Each row below holds a small network's activations on one input, seen along a few directions.
Each table varies a few parts of the input and shows all the possible inputs, shuffled.
A made-up example of a description, with smaller parts first: line(6) and (point or line(11) or (values(3) and ring(8))).
Shared parts are said once, and a part with two or three values counts as separate values.

A family of inputs:
r1: [ 1.05 -0.72  2.57  2.60  5.55 -6.33  1.56 -1.03 -3.63 -3.46 -0.31]
r2: [-5.37 -0.46 -2.27 -2.35 -5.90 -1.70 -2.04  2.21  0.97  3.26  4.38]
r3: [-5.52 -3.10 -1.64 -1.81  0.00  2.44  1.11  0.38  5.52  4.07  3.85]
r4: [ 1.91 -0.19  1.18 -3.51  6.38  0.24  0.85 -1.31  2.36 -5.03 -0.56]
r5: [-6.31 -4.52 -0.77 -0.86  1.14  2.49 -0.71 -4.81 -0.29  1.61  3.89]
r6: [ 3.60  1.07  1.97  4.43  3.47 -3.11  1.35 -1.21 -3.10 -1.68 -3.81]
r7: [-0.55 -0.74  0.52  1.30  0.19 -5.31 -0.91  0.14 -5.40 -3.43  2.07]
r8: [ 3.33  3.08  2.59  2.12  1.20 -1.77  3.00  4.98  1.29 -0.01 -4.95]
r9: [-2.25  1.68 -3.34 -0.47 -7.59  2.43 -1.87  2.82  1.24  5.27  1.68]
r10: [-1.40 -1.79  0.02 -0.25  7.54 -1.00  0.62 -3.84  0.01 -5.39 -1.42]
r11: [ 4.18  1.70  0.68  0.02  3.76  5.12  0.30 -1.89  2.25 -2.51 -5.74]
r12: [-5.53 -1.96 -2.20 -0.86 -4.04 -1.94 -3.72 -2.92 -4.32  1.25  5.21]
r13: [ 1.23 -0.14 -0.01  1.37  5.14  1.55  0.51 -4.82  0.99 -3.70 -5.03]
r14: [ 3.00  0.75  1.32 -1.85 -0.91 -4.28 -0.35  2.57 -3.00 -2.89  2.95]
r15: [ 5.60  2.14  0.94  1.57 -3.82 -0.19 -0.47  1.06 -2.68 -0.23 -2.23]
r16: [-3.20 -1.04 -1.00 -0.76 -2.86  6.30  0.87  0.37  5.82  5.28  0.08]
r17: [ 0.08 -1.07 -0.81  0.16 -1.80  8.49 -0.93 -2.81  2.65  4.82  0.54]
r18: [-0.36  0.85  0.28 -0.40 -1.74 -5.21  0.83  5.57 -0.35 -1.42  0.95]
r19: [ 2.62  0.66  0.23  3.61 -1.43 -2.70 -1.31 -0.51 -3.97 -1.52 -0.87]
r20: [ 1.40  1.96  0.04 -0.37  3.51  2.94  1.97  1.49  5.85 -1.84 -5.55]
r21: [ 2.59  2.59  0.74  1.10 -4.10 -2.18  0.82  4.58  0.79  0.21 -2.07]
r22: [-2.90 -3.06 -0.18 -4.27 -0.24  4.12  0.31 -2.09  1.55  2.23  4.52]
r23: [-2.21 -0.24 -2.18 -4.00 -5.07  0.32 -2.79  0.62 -2.95  1.97  5.94]
r24: [-1.13 -0.29  0.30 -1.66  5.99 -1.50  1.92  1.04  6.02 -3.48 -1.94]
r25: [ 3.59  0.73  3.83 -1.54  3.36 -4.66  2.43  1.81 -2.48 -3.17 -0.59]
r26: [ 1.09  1.30 -2.66  0.26 -6.92  3.89 -3.59 -1.06 -1.39  4.68  1.98]
r27: [-2.80 -0.07 -3.58  1.30 -5.70  1.82 -3.68 -2.40 -3.94  3.39  2.21]
r28: [-3.04 -2.72 -2.09  1.67 -0.17  5.59 -0.77 -4.93  0.96  3.85  1.40]
r29: [ 1.26  0.84  2.31  0.91  3.63 -6.28  3.34  4.39  1.43 -1.44 -1.42]
r30: [ 6.05  2.76  3.19  2.53  1.43  0.43  1.32  1.55 -2.21 -0.69 -5.16]
Describe the family of inputs behind these rows. -> ring(5) and ring(6)
The inputs of r13 and r6 match in every part but the ring(5) part. If r11 is changed in the same way as r13 into r6, which row does it become? -> r30
Start at r9 and move only the ring(5) part, one step at a time. The first step leads to r21. Which rows follow, in order? -> r8, r20, r16

A family of inputs:
r31: [-0.71 -0.99  0.48 -1.16 -0.48 -3.33 -0.91 -0.42 -1.69 -0.89  3.24]
r32: [-1.52 -2.18 -0.51  0.08  1.73  1.00 -0.61 -2.81  0.48 -0.43  2.06]
r33: [ 6.56  2.63  4.01  2.14  8.94 -4.98  4.05  1.95  0.23 -7.71 -8.04]
r34: [-2.22 -0.23 -0.84 -0.52  0.54  4.51  0.44 -1.43  1.77  2.21 -1.75]
r35: [ 0.68  0.45  0.52  0.45 -3.95 -2.34 -0.17  2.18 -1.14  1.24  0.92]
r36: [ 1.08  1.62 -1.19  0.84 -2.17  2.43 -0.95  0.91  0.04  2.49 -0.33]
r37: [ 1.26  0.75 -0.73 -0.07 -3.10  1.78 -0.90  0.71  1.93  1.67  0.13]
r38: [ 0.12  0.94 -0.19  1.06 -3.87 -1.53 -0.44  1.92 -2.85  0.73 -0.38]
r39: [-1.37 -0.36 -0.63 -1.30  1.09  4.34  0.78 -0.57  3.02  2.76  0.20]
r40: [-1.26 -0.48 -0.27 -0.58 -0.40 -2.53 -1.15 -0.71 -3.41 -1.40  1.95]
r41: [-2.63 -2.16 -0.65 -0.94  1.67  0.66 -0.12 -1.73  1.61 -0.66  1.99]
Describe the family of inputs behind these rows. -> point or (values(2) and ring(5))

A family of inputs:
r42: [ 2.26  0.25  0.68  0.51  1.54  1.93  0.77 -1.37  0.27 -0.60 -2.46]
r43: [ 2.48  1.23  0.78  0.58 -1.64 -2.31  0.12  1.67 -2.03 -0.63 -0.52]
r44: [-1.77 -1.10  0.41 -0.03  3.79 -0.69  1.48 -0.28  2.47 -1.14 -0.35]
r45: [-1.75 -0.60  0.41 -0.05  1.84 -3.22  1.24  1.26  0.58 -1.23  0.54]
r46: [-6.64 -2.67 -2.97 -1.13 -3.98  2.48 -2.48 -2.01  0.04  4.54  5.27]
r47: [-0.87 -1.20  0.34  1.04  3.77 -0.40  0.60 -2.35  0.45 -1.64 -1.57]
r48: [ 0.99 -0.13  1.01  0.55  1.85 -1.55 -0.02 -1.59 -2.31 -1.99 -0.36]
r49: [-3.45 -0.91 -3.00 -1.65 -6.59  4.93 -2.71 -0.89  0.35  5.38  4.13]
r50: [ 1.64  1.47  0.22 -0.97 -0.54 -1.25  0.54  2.50  1.19 -0.42 -0.76]
r51: [ 0.83 -0.67  0.75 -0.13  3.46  0.48  0.48 -2.17 -0.11 -1.74 -0.96]
r52: [-0.08  0.30  0.43 -1.56  1.06 -2.63  0.52  1.33  0.69 -1.76  0.39]
r53: [ 1.61  1.42  0.47  2.59 -1.73 -2.22  0.44  2.52 -1.36  0.51 -1.28]
r54: [ 2.39 -0.02  0.81 -0.69  2.47  1.61  0.13 -1.59 -0.16 -1.65 -1.51]
r55: [ 2.27  0.56  0.75  0.25  0.96 -0.28 -0.37 -0.93 -2.26 -2.25 -0.93]
r56: [ 1.44  0.57  0.38  2.26  1.09  1.77  0.85 -0.71  1.16  0.44 -3.67]
r57: [ 1.43  0.88  0.49 -1.83  0.41 -1.33  0.42  2.13  0.39 -1.56  0.30]
r58: [ 1.28  0.25  0.58 -1.76  2.22  1.27  0.79  0.38  2.24 -1.57 -0.76]
r59: [-5.19 -1.99 -2.88 -2.31 -4.68  3.37 -2.86 -1.95 -0.12  4.08  5.47]
r60: [-0.73 -0.36  0.44  1.41  0.94 -4.43  0.15  0.77 -2.05 -1.58  0.83]
r61: [ 0.78  0.91  0.40  0.89  0.93  1.26  1.34  1.36  3.44  0.95 -2.72]
r62: [ 1.59  0.60  0.70 -0.87  1.37  1.41  1.28  0.71  2.60 -0.09 -1.52]
r63: [-3.55 -1.30 -2.81 -2.86 -5.79  4.62 -3.25 -1.30 -0.15  4.23  4.92]
r64: [ 2.55  0.92  0.85  1.16  0.11 -0.15  0.15 -0.62 -1.87 -0.75 -1.71]
r65: [ 2.32  1.00  0.59 -0.35 -0.64 -2.50 -0.55  1.49 -2.35 -2.03  0.43]
r66: [ 0.95  0.54  0.46 -0.10  0.16 -3.85 -0.59  0.83 -1.96 -2.13  0.70]
r67: [ 0.76  1.32  0.38  1.12 -0.69 -1.06  1.38  3.15  1.32  0.96 -1.38]
r68: [ 1.55  1.02  0.62  3.19 -0.15 -0.03  0.62  0.07 -1.27  0.29 -2.65]
r69: [-0.43 -0.54  0.59 -1.19  3.05  0.19  1.29 -0.36  2.23 -1.76 -0.37]
r70: [-0.50 -0.80  0.91  1.74  2.43 -2.37  0.34 -1.66 -2.10 -1.44 -0.51]
r71: [-4.17 -0.95 -2.80  0.16 -7.03  4.95 -2.10 -0.38  0.67  6.60  3.01]
The inputs of r48 and r64 match in every part but one. If r66 is changed in the same way as r48 into r64, which row does it become? -> r43
Describe the family of inputs behind these rows. -> line(5) and (point or ring(5))
Which other rows agree with r60 in the line(5) part? List them by row number. -> r44, r45, r46, r47, r70
Which other rows agree with r68 in the line(5) part? List them by row number. -> r53, r56, r61, r67, r71
